Each row below holds a small network's activations on one input, seen along a few directions.
Each table varies a few parts of the input and shows all the possible inputs, shuffled.
Descriptions start from the smaller parts, as in this example, which fits no table here: one of 5 places around a ring, together with either a single point or (one of 2 separate values, together with one of 4 places along a line) or one of 9 places along a line.
Shared parts are said once, and a part with two or three values counts as separate values.
(in the rows, 128 means zero)

Other details of the inputs shift rows strongly along three fixed directions, in all tables alike. That doesn't count.

A family of inputs:
r1: [130 168 125 114  72 122 159 169 133 144  88 158]
r2: [147 105 127 117 169 111 131 145 125 106 102 122]
r3: [110  84 119 107 179 100 105 104  98 157 156  87]
r4: [173 138 125 131 107 135 143 160 124 124  88 130]
r5: [161 133 120 138  97 148 135 159 162 112 104 140]
r6: [158 108 151 174 137 165  73 115 126  69 129 129]
r7: [163  87 158 159 150 182  72  99 123  80 169 119]
r8: [149 117 113  66 150  45 132 157  91 178 129  45]
r9: [150 100 147 169 174 203  94  96 128 106 169 143]
r10: [137  89 139 160 173 180 114 121 139  93 139 129]
r11: [ 88 143 138 128 113 153 152 111 127 121 132 162]
r12: [148 113 133 146 141 124 134 138 145 120 111 157]
r13: [ 49 129 125 126 152 146  99  65  79 156 198  93]
r14: [177 117 103 115 130 100 135 153 156 113  91 101]
r15: [149 114 103  83 130  41 139 158  97 181 111  68]
r16: [ 62 170 133 102  89 128 155  99 122 163 133 155]
r17: [109 175 136 147 107 120 140 132 144 128 106 171]
r18: [120 165 118 141  41 132 158 137 150 140 120 181]
r19: [ 53 143 119  79 139  46 147 115  92 158 153  83]
r20: [112 177 144 144  76 171 153 118 155 133  95 200]
r21: [106 110 131 153 177 151 106 107 104 102 161 119]
r22: [163 105 129 123 171 121 115 149 151 124  96 115]
r23: [ 92 145 124 142  74 149 147 129 120 153 148 157]
r24: [110 175 134 130  68 141 160 149 137 150 136 165]
r25: [158 122 124 133 175 107 101 142 126 117 105 117]
r26: [130 116 133 127 149 137 127 132 150 128 120 127]
r27: [162 138 139 127 139 113 132 147 154 129 105 148]
r28: [125 148 146 126  52  91 135 128 155 133 101 166]
r29: [148 113 132 134 142 101 145 153 145 112 102 148]
r30: [143 120 137 128 142 111 150 160 160 108  93 139]
r31: [131  96 117 153 174 166  84 110  65 124 181  63]
r32: [115 133 123 166 131 183 104 129  97 115 163 127]
r33: [159 106 142 116 126 125 100 128 123 100 101 116]
r34: [115 142 163 154  61 173 126 112 167 103 124 162]
r35: [ 51 136 144 150 125 202 122  51 106 143 223 145]
r36: [157 115 131 109 161  81 143 157 139 115 104 122]
r37: [175 101 101 136 140 117 118 129 131 114 121 111]
r38: [147 139 133 135 125 149 131 134 146 119  91 166]
r39: [136 126  96  54 121  53 135 158  97 158  99  70]
r40: [102 162 148 150  87 167 151 122 175 137 115 179]
r41: [170 147 120 113 104 101 139 164 146 127 111 134]
r42: [147 106 117 115 143 128 125 168 126 132 117  93]
r43: [178 138 108 166 131 148 113 132 142  85 113 134]
r44: [ 24 128 123  94 119  94 145  75  89 181 195 102]
r45: [ 98 126 127  99 145 117 135 114 108 140 129 121]
r46: [103 159 143 158  80 157 146 106 156 144 129 198]
r47: [153 130 111 136 127 119 107 147 116 111 119 110]
r48: [ 87 178 110  96  64  97 163  98 133 165 163 123]
r49: [124 141 119 101 153  58 127 145 121 140 106 104]
r50: [167  94 129 159 151 188 111 137 124 112 136 102]
r51: [155  97 139 154 178 165 109 121 130  97 148 134]
r52: [157 134 137 108 144  76 151 162 151 119  94 138]
r53: [101 148  96  86  93 104 148 101 115 149 135  99]
r54: [ 39 111 131 109 152 148 120  70  97 160 202  87]
r55: [168  78 128 155 187 151  96 121 125 114 131 127]
Each input here is: one of 5 separate values, together with either a single point or one of 4 places along a line or one of 6 places along a line.
Question: Changing only the choice among 5 separate values turns r46 into r40. The same change can be made to r55. Which row results?
Answer: r22
Question: Changing only the choice among 5 separate values turns r31 into r8. The same change can be made to r21. Which row results?
Answer: r52
Question: Change only the place on the line of 6 in r2. List by row number the other rows that result.
Answer: r11, r16, r20, r38, r45
Question: Change only the choice among 5 separate values in r45. List by row number the other rows that result.
Answer: r12, r49, r51, r54
Question: Change only the place on the line of 4 in r4. List by row number the other rows that result.
Answer: r1, r39, r53

A family of inputs:
r56: [159 124 127 133 104 162 134 139 144 138  94 171]
r57: [188 127 125 148 135 101 108 156 127 127 117 143]
r58: [149 130 138 123 141 110 146 147 171 140 115 137]
r59: [180 103 116 125 146 140  85 126 123 110 110  75]
r60: [158 149 130 161 106 123 122 155 119 129 108 150]
r61: [ 79 123 166 134 106 174 147 105 127 121 143 170]
r62: [141 101 138 147 182 165 106 135 133 117 138 112]
r63: [100 144 146 123 105 164 102  99 121  85 147 116]
r64: [150  88 111 153 188 135 112 102 133  94 138 127]
r65: [ 97 119 122 111 101 138 103  61 114 140 187  94]
r66: [148  94 141 117 133  94 142 141 154 128  88 151]
r67: [166 145 102 132 145 126 143 138 148 122 109 150]
r68: [136 163 119 146 139 146 154 147 125  96  89 154]
r69: [ 28 160 142 131 107 191 132  91 113 180 201 128]
r70: [136 139 122  84  79  44 139 113 159 147 105 111]
r71: [ 88 156 150 114  99  65 141 138 112 132 134 136]
r72: [137 120 149 135 111 134 145 149 161 116  82 179]
r73: [ 76 100 133  51 149  67 132 135  81 171 123  70]
r74: [171  94 129 133 177 126 116 127 151 129 136 111]
r75: [149 139 113 120 174 124 132 152 111  97  93 125]
r76: [121  90 148 146 178 141 122 113 149 116 150 119]
r77: [153 109 123 116 122 148 132 133 118 153 106 135]
r78: [ 91 131 155 123 117 189 138 124 105 127 131 153]
r79: [149  98  99 135  86 161 183 176 135 129 132 132]
r80: [151 125 137 161 145 177 117 133 159 123 130 151]
r81: [129  81 134 126 171 177 103 127  88 134 127 105]
r82: [159 130 120 124 108 135 100 130 130 112 107 103]
r83: [166 102 117 127 141 163  86  98 108 120 147  83]
r84: [ 90 176 110 164 100 182 155  93 119 130 140 169]
r85: [143 119 123 157 147 148  89 127  94 126 154 125]
r86: [161 116 101 136 176 125 115 131 127 112 116 127]
r87: [131 144  97 105 167  79 137 149 105 137  88  98]
r88: [132 131 150 122 103 110 130 128 162  90 103 136]
r89: [176 123 127 135 110 148  95 130 147  98 107 125]
r90: [134 116 118 145 186 161 118 125 115  79 133 125]
r91: [ 91 117 132 106 124  47 128 114 108 171 161 101]
r92: [146  80 134 122 167 146 109 143 118 119 107 121]
r93: [111 182 143 103  63 112 138 144 143 116  89 137]
r94: [108 163 107 176  26 152 186 161 129 130 172 163]
r95: [143  77 121 116 168 168  96 126  99 140 129 106]
r96: [180 125 128 144 137  90 106 163 123 124 105 137]
r97: [103 152 144 143 119 134 110 142  86 122 148 137]
r98: [ 98 172 132 117  55 140 128 108 134 130 120 135]
r99: [ 82  94 144  70 150  60 145 119 113 146 129  93]
r100: [169 100 127 125 188 135 106 150 138 139 120  97]
r101: [145 156 113 146 133 126 139 147 151 100  82 171]
r102: [158 162 123 133  88  88 136 153 118 152 110 138]
r103: [132 128 149 126 119 156 148 158 123 120  82 150]
r104: [150 173 131 119  91 131 161 150 165 159 107 165]
r105: [170 120 131 164 130 131 108 129 130 116 136 155]
r106: [ 33 162 137 118 115 174 134  92 102 178 191 105]
r107: [108 194 118  74  24  66 153 125 148 176 100 124]
r108: [145 148 127 121 122 128 142 134 158 163 135 136]
r109: [139 112 144 180 132 135 106 127 133  89 136 161]
r110: [123 141 107 118 135  92 144 121 135 131 112 139]
r111: [183 107 121 120 122 133  96 118 136 112 120 110]
r112: [ 24 117 130 152 163 197 123  36  78 110 231 119]
r113: [ 83 135 161 132 146 139 143 122 137 129 156 129]
r114: [113 175 152 111 118 132 162 172 142 148 107 132]
r115: [ 90 175 123  98  89  61 132 149  93 167 125 120]
r116: [129  69 130 123 161 136 115 113 124 138 138 121]
r117: [174 133 129 153 145 167 130 138 146 141 123 133]
r118: [ 58 105 135 136 115 161  97  37 117 127 215 102]
r119: [147 138 141 122 110 142 114 141 126  94 100 102]
r120: [151 104 149 128 143 142 100 126 139  71 122 107]
r121: [163  88 138 142 137 144 128 120 154 118 119 160]
r122: [100  94 107  60 142  57  99  84  96 159 167  34]
r123: [118 158 116 147 123 119 152 133 158 103  92 176]
r124: [101 157  98 116 134 129 141 111 111 146 139 130]
r125: [105 182 153 180  62 156 138 136 140 115 129 205]
r126: [156 120 141 145 107 124 116 126 168  82  99 145]
r127: [139 106 153 128 166  93 138 144 164 107 110 122]
r128: [165 111 137 145 174 120  96 164  85 101 121 101]
r129: [130 141 127  85 124  33 168 145 167 178 111 119]
r130: [130 169 152 124 132 143 143 170 154 128 102 145]
r131: [162 104 119 147 176 104 129 133 147  86 101 140]
r132: [107 188 134 125  80 136 167 145 161 172 108 158]
r133: [107 155 147 139  59 176 166 108 153 153 124 203]
r134: [173  86 131 164 165 124  95 112 119 107 152 128]
r135: [181  86  92 133  93 146 139 165 133  90 143  75]
r136: [ 73 105 127  35 136   9 144 132 111 186 108  74]
r137: [114 142 114 107 121  87 114 117  80 171 162 100]
r138: [123  99 147 125 195 156 106 134 115 111 155  88]
r139: [111 143 138 156 133 133 159 123 156  85 120 177]
r140: [168 135 126 110 116 113 108 151 128 117  79  87]
r141: [135 113 156 179 136 138 116 130 135  77 142 161]
r142: [163 119 135 156 132 108 109 145 127 112 123 145]
r143: [158  80 126 121 162 146 106 137 120 127 111 124]
r144: [ 82 143 142 176  95 156 113  91 110 122 173 167]
r145: [148  78 133 129 177 173  95 135  99 121 118 113]
r146: [146 119 138 129 113 125 109 125 151  97 108 120]
r147: [ 95 122 122 114 116 153  88  85 106 119 156  86]
r148: [133 138  79 126 152 130 127  98  98 145 142 114]
r149: [103 120 121  75 161  28 112 150  67 155 143  58]
r150: [ 89 163 140  92 117  65 163 142 159 172 114 126]
r151: [118 152  81  60 168  26 136 157  98 164  85  76]
r152: [158 110 101 128 174 110 123 115 132 124 135 121]
r153: [108 145 115 148 116 133 156  89 158 129 147 174]
r154: [ 97 194 142 160  52 136 145 140 125 137 124 173]
r155: [140 128 143 130 135 102 148 142 180 139 112 147]
r156: [ 89 133  94 105  89 120 191 155 133 174 190  79]
r157: [151 106  75 159 137 172 165 149 127  97 165 110]
r158: [136 135 140 140  82 153 156 119 165 137 112 197]
r159: [114 112 126 121 121 162 125 124 102 161 123 128]
r160: [ 40 133  96 141 145 204 113  30  66 154 239 111]
Question: What is each input in this table made of?
Answer: one of 5 separate values, together with either a single point or (one of 4 places along a line, together with one of 5 places along a line)
Question: Changing only the choice among 5 separate values turns r119 into r128. The same change can be made to r122. Which row results?
Answer: r142
Question: Changing only the choice among 5 separate values turns r67 into r133. The same change can be made to r157. Which row results?
Answer: r79
Question: Changing only the choice among 5 separate values turns r94 into r135. The same change can be made to r154. Which row results?
Answer: r140
Question: Change only the choice among 5 separate values in r137. List by row number the other rows that result.
Answer: r56, r104, r107, r160
Question: Change only the place on the line of 4 in r68. List by row number the other rows that result.
Answer: r84, r87, r148
Question: Change only the place on the line of 4 in r99. List by row number the other rows that result.
Answer: r66, r121, r136
Question: Change only the choice among 5 separate values in r144. List by row number the other rows that result.
Answer: r72, r123, r146, r150

A family of inputs:
r161: [ 84 180 125  84  94  69 147 131 112 180 118 116]
r162: [194 129 112 107 129  83 145 175 167 126  73 120]
r163: [109  70 126 100 224  88 110 118  93 146 164  71]
r164: [147 100 136 162 136 171  92 106 120  95 150 129]
r165: [174 109 133 137 142 160 112 140 137 118 112 131]
r166: [161 120 125 111 132 112 124 153 133 138  92 121]
r167: [138 126 135 166 131 189 117 127 127  89 131 149]
r168: [ 95 121 125 161 143 179 114 103  97 128 189 122]
r169: [ 67 158 123  85  90  98 147 109 102 186 138 118]
r170: [133 127 144 165 106 208 128 121 149  95 133 157]
r171: [136 107 132 145 132 179 120 125 125 100 136 125]
r172: [116 167 133 147  65 137 171 144 149 135 117 186]
r173: [192 135 126 114 122  52 124 176 149 114  60 127]
r174: [147  97 138 116 196 111 107 136 131 130 101 121]
r175: [131  92 118 149 172 159 102 119  91 118 174 101]
r176: [ 27 139 123  94 140 108 145  62 108 172 189 113]
r177: [113 170 143 134  46 123 154 125 163 132 112 177]
r178: [153 124 130 150 152 147 117 144 122  96 115 121]
r179: [113  79 106  90 174  93 115 120  77 163 173  50]
r180: [ 64 179 149  93  75  51 164 114 154 161 112 161]
r181: [162 129 115 162 139 160 121 129 138  98 123 149]
r182: [155 136 117 161 140 157 121 131 140 102 124 144]
r183: [151  87 128 113 151 113  94 121 123 126 139  81]
r184: [ 38 157 130 104  91 101 122  72  89 166 193  96]
r185: [ 98 114 135 160 130 210 113  94 105 102 174 128]
r186: [119 158 126 158  74 179 153 115 160 116 131 183]
r187: [171 112 113 145 143 144 123 132 134 103 119 134]
r188: [ 88 174 158 135  83 131 170 133 172 120  98 197]
r189: [187 133 123 115 138  92 125 177 139 124  63 131]
r190: [175 111 112  77 152  38 144 185 131 161  87  80]
Question: Changing only one part turns r161 into r168. The same change can be made to r174. Which row results?
Answer: r163
Question: What is each input in this table made of?
Answer: one of 5 separate values, together with either a single point or one of 5 places along a line
Question: Which other rows agree with r164 in the choice among 5 separate values? List them by row number.
Answer: r173, r177, r180, r183, r184

A family of inputs:
r191: [ 83 149 141 142  78 116 121  90 112 147 181 136]
r192: [161 131  99 112 117  87 125 135 128 147 121 105]
r193: [ 67 138 151 109  82 137 124  78 134 136 157 128]
r194: [ 88 156 127 133  80 124 122  82 115 151 176 136]
r195: [117 144 133  88  68  95 174 159 161 154 104 130]
r196: [147 167 112  99  77  59 145 141 145 161  98 136]
r197: [ 64 157 118 130  88 147 162 124 105 145 173 125]
r198: [ 53 167 139 136  90 121 135 103 103 119 167 135]
r199: [109 113 109 141 154 164 123 111  92 117 169  98]
r200: [198 114 148 165 117 177 113 139 186  64  77 172]
r201: [ 97 108 129 113 118 158 118  85 128 132 160 101]
r202: [138 144 107 109  78  79 157 163 135 169 124 125]
r203: [123 166 160 149  90 132 131 150 136 123  91 177]
r204: [195 128 122  96 158  76 115 183 128 131  48 112]
r205: [141 104 138  91 189  27 129 160 135 141  91 113]
r206: [ 69 141 125 125 139 143 150  87 131 154 163 143]
r207: [176  64  97 132 184 138  90 119  97 131 166  68]
r208: [119 144 131  95 148  44 150 145 153 149  85 144]
r209: [ 88 128 130 128 121 174 137 125  93 161 164 117]
r210: [126  95 132 119 181 143  79 115  78 131 146  86]
r211: [ 89 115 126 131 172 147 120  84 119 134 164 132]
r212: [182 116 135 184 155 223 101 141 131  90 109 160]
r213: [161 166 140 165  84 188 157 167 156 121  77 201]
r214: [181  88 174 186 132 197  90 125 167  53 112 166]
r215: [149  92 121  92 142 107 128 135 138 131 112  83]
r216: [100 158 146 149  96 158 188 142 169 143 130 199]
r217: [142  60 116 124 229 150 110 113 104 125 163  88]
r218: [156 144 100  84 150  29 132 168 122 124  72  83]
r219: [134  99 113 131 192 120  85 118  85  89 150  77]
r220: [184 142 122 181 130 179 128 155 155  67  91 164]
Question: Changing only one part turns r207 into r217. The same change can be made to r191. Which row results?
Answer: r205
Question: What is each input in this table made of?
Answer: one of 5 separate values, together with one of 6 places along a line
Question: Change only the place on the line of 6 in r215. List by row number the other rows that result.
Answer: r193, r195, r200, r201, r214
Question: Change only the place on the line of 6 in r197. List by row number the other rows that result.
Answer: r198, r199, r218, r219, r220
